Look-ups in named tables: a row name and a column name give one cell, copied from the table.

bemus:
         buge  lotule  vonade  bini  fol  navepo  topar  tok  par
lepave    177      99     197    99  126     108    161  213  137
zaloz     154     233     116    80  134     101    133  165  137
povov     151     222     123    96  128      73    140  176  132
tisu      152     200     139   108  125      54    146  189  130
rufa      171     113     191   110  124      82    161  216  134
pobugug   168     115     191   110  124      77    160  216  134
lifaz     154     230     117    84  132      93    135  168  136
bub       175     192     130    45  142     182    131  156  147

vonade of lifaz = 117
tok of povov = 176
fol of zaloz = 134
vonade of povov = 123
topar of lepave = 161
bini of bub = 45
tok of bub = 156
par of rufa = 134
bini of lifaz = 84
topar of pobugug = 160
tok of lepave = 213
navepo of rufa = 82
bini of zaloz = 80
vonade of lepave = 197
bini of povov = 96
buge of pobugug = 168
buge of tisu = 152
par of bub = 147
fol of lepave = 126

sunat
         bebil  dini  von  femu  meb  bamu  sinem  puze  lameri  rerez
fizot       31    71   64    91   68    47     85    55      44     94
raso        24    61   48    91   66    52     72    55      41     88
nimunu      29    61   53    91   65    49     76    52      43     88
gazipug     30    51   51    82   64    58     69    51      38     86
tidod       33    54   46    88   69    50     73    52      42     84
kon         31    56   55    82   69    54     78    50      39     85
vuv         35    60   62    84   72    50     83    54      45     89
nulurol     28    60   62    88   68    54     77    45      36     94
pof         33    49   32    94   71    49     69    59      49     75
mobu        32    48   44    79   70    53     75    57      43     79
fug         32    45   43    84   72    52     72    57      36     80
bolup       29    55   57    86   67    57     70    53      41     89

What is the rerez of bolup in sunat?
89
What is the von of gazipug in sunat?
51
What is the sinem of raso in sunat?
72
What is the sinem of gazipug in sunat?
69
What is the von of raso in sunat?
48
What is the dini of nulurol in sunat?
60
What is the von of mobu in sunat?
44
What is the lameri of gazipug in sunat?
38
What is the von of fug in sunat?
43

febor =
	bis	fadi
gam	194	3
dopit	98	168
logu	172	170
paf	111	164
givoleb	147	157
gituli	157	183
ker	150	154
vefuges	154	154
bog	159	148
monuzul	160	155
muz	241	138

gituli, bis => 157
dopit, bis => 98
ker, fadi => 154
ker, bis => 150
muz, fadi => 138
gam, fadi => 3
monuzul, bis => 160
vefuges, bis => 154
dopit, fadi => 168
bog, fadi => 148
gam, bis => 194
logu, bis => 172
monuzul, fadi => 155
paf, bis => 111
muz, bis => 241

bir:
	vid	niru	lifu
zif	170	296	-516
ninoz	664	-379	208
valobib	210	777	-331
mer	316	495	-46
sazir	211	288	669
retu	327	-163	-205
rer	115	631	298
musi	185	-15	32

vid of zif = 170
lifu of zif = -516
niru of mer = 495
lifu of ninoz = 208
niru of zif = 296
lifu of mer = -46

lir =
         lelem  kamu  sez  zakite  sibano
guvabus    115   116  131     140     114
penafe     136   131  110     123     138
nuvi       113   140  145     143     132
gul         82   180  151     145     147
fezike     138   121  115     130     151
pomami     107   135  130     111     131
veg         95   149  211      95       9
bukup      121   136  126     125     112

sibano of nuvi = 132
kamu of gul = 180
kamu of penafe = 131
zakite of veg = 95
zakite of guvabus = 140
lelem of nuvi = 113

pavazo:
|  | kebim | zik | ferofud | soruma | gesud | vuti |
|---|---|---|---|---|---|---|
| zari | 140 | 206 | 125 | 157 | 125 | 160 |
| sivu | 166 | 162 | 203 | 157 | 184 | 192 |
| bav | 176 | 127 | 164 | 187 | 113 | 129 |
| vil | 140 | 207 | 142 | 253 | 143 | 157 |
| ziz | 152 | 162 | 215 | 111 | 119 | 122 |
| pobu | 190 | 117 | 201 | 252 | 218 | 123 |
| zulapa | 189 | 222 | 165 | 192 | 127 | 123 |
| kozib | 164 | 206 | 170 | 81 | 204 | 172 |
| vis | 166 | 187 | 172 | 189 | 132 | 189 |
| lifeb | 159 | 207 | 160 | 71 | 118 | 53 |
| zur | 150 | 197 | 145 | 158 | 165 | 143 |
| suk | 185 | 206 | 163 | 99 | 187 | 231 |
| raman | 170 | 176 | 166 | 112 | 125 | 181 |

What is the ferofud of raman in pavazo? 166
What is the kebim of suk in pavazo? 185
What is the vuti of kozib in pavazo? 172
What is the kebim of vis in pavazo? 166
What is the gesud of vil in pavazo? 143
What is the ferofud of vil in pavazo? 142
What is the ferofud of zari in pavazo? 125
What is the soruma of suk in pavazo? 99
What is the zik of kozib in pavazo? 206
What is the gesud of sivu in pavazo? 184
Row with the largest vuti: suk

